These are the activations of a small network on made-up records, seen along a few directions, one row for each record.
Records have a field called E. Each example row is followed by its value.
The word absent means that the record has no E.
The largest differences between rows may come from other fields.
Random noise pushes rows far along 4 fixed directions. That doesn't count. These rows show it; they differ only by the noise:
[ 209   32 -198 -111  -70   62 -180  145  178  160  -84  177  253  -51
   36  637 -304]
[ -50  -21 -121  228  -66  513  -66  -57  -25 -185  319 -122  331  246
 -244 -319  -67]
[  26  137  120   57   56  -38    9 -242   66  -18   44 -336  109 -101
   -9   69  -37]
[-265   11  -37  151   35  -80  -59  397 -122    9  -72 -119 -210 -106
 -137  390 -294]
[-394  -42   73  258  -18   38    1  178 -230 -101   98 -363 -137  -57
 -211 -173  -85]
[-449 -340   39  -57 -394 -303 -172  321 -310  286 -151 -269  -26 -416
    2  -59  -14]

[  35  -90   65   72  195  -90   73   67  102   91 -112  -75 -125  -17
  151  113   23]
e4
[  29    9  215   -3  193 -144  144  159   27   38 -199  -63 -457   18
  425  -44  126]
e5
[  79  -71  199  -93   45 -262   -2 -250  -67  183  -76 -393 -166 -233
  596  -61  410]
e3
[ -29 -100   93  218  208  -22  163  -50  -70  125  -15 -279 -287    8
  272 -107   23]
e6
[-148   72  -73  187  274  123  147  165 -140  -84  107 -206 -313   42
  159  101  -52]
e10
[-178 -169  143   46 -163   59   -6 -194 -178   51  149 -240   23  -31
   70 -526  191]
absent
[-195 -140  -80  175  206   83   47  371 -110  -81  111  120 -328  152
   51 -225   65]
e2
[-332   50 -123  212  229  -17  153  519 -253 -133  -60   47 -538  126
  -41  167  -34]
e1
[  91 -130 -144  223  -75  445   48   -9    9    4  166   14  139  364
  -23 -175  104]
e8
[ -83   47   34  -34  153 -155  131  -32  113   46 -111 -150  -22 -111
   15  267  -23]
e7
[-160  -86   11  125  -71  -74  124  407 -117   10  -19   -5 -241  153
    4  -83   11]
e11
[ -34 -256  -74 -116  -95  -11   64  -94    7  145   31   79  305  -47
  -40 -420  228]
e9

Here are new rows. What is E for each?
[ 158   28  -22  194  444  245  166  -82   53 -226  289  -13 -230  306
  286 -159   58]
e2
[  90  -32 -139   74   -3  -26   10  151   75  153 -122   80  -94  114
  102  302   18]
e8
[ 250 -178   97 -302 -159 -143    4 -136    9  153   64    4  131  -10
  468 -440  441]
e11
[ -39   28   58   36  160   -3  -33  265   -2  116  -78  -80 -306   -1
  292  364  -11]
e3
[-293 -264  -60 -140 -204 -175  -14  349 -265  267 -108   24 -170 -138
  218  -79  103]
e1
[-193 -136 -110  116   94  -16   66  256  -96   58   13  127  -53   91
 -243 -139   74]
e9
[ 216  -81  114 -185 -167 -152  118 -159   94  145  -70  -44  187   29
  294 -268  264]
e11
[ 139  263 -115  249  382  547  206 -160   64 -244  293 -139    9  320
   28   68  -39]
e10
[-315   29  103   97   76 -223  128  -44  -58   13  -62 -366 -121 -119
 -164 -125  193]
e7
[-123  -20   31  105  154  -59   48  159 -110  -27  -92 -247 -407    9
  387   80  142]
e3
[ -93  145  -18  -53  205 -219  117  309  -28   55 -136  124 -320  -80
  104  337  -50]
e1
[ 259  -30 -169   38   47   30  -14  138  140  215 -140  187  -61  165
  223  564  -73]
e8
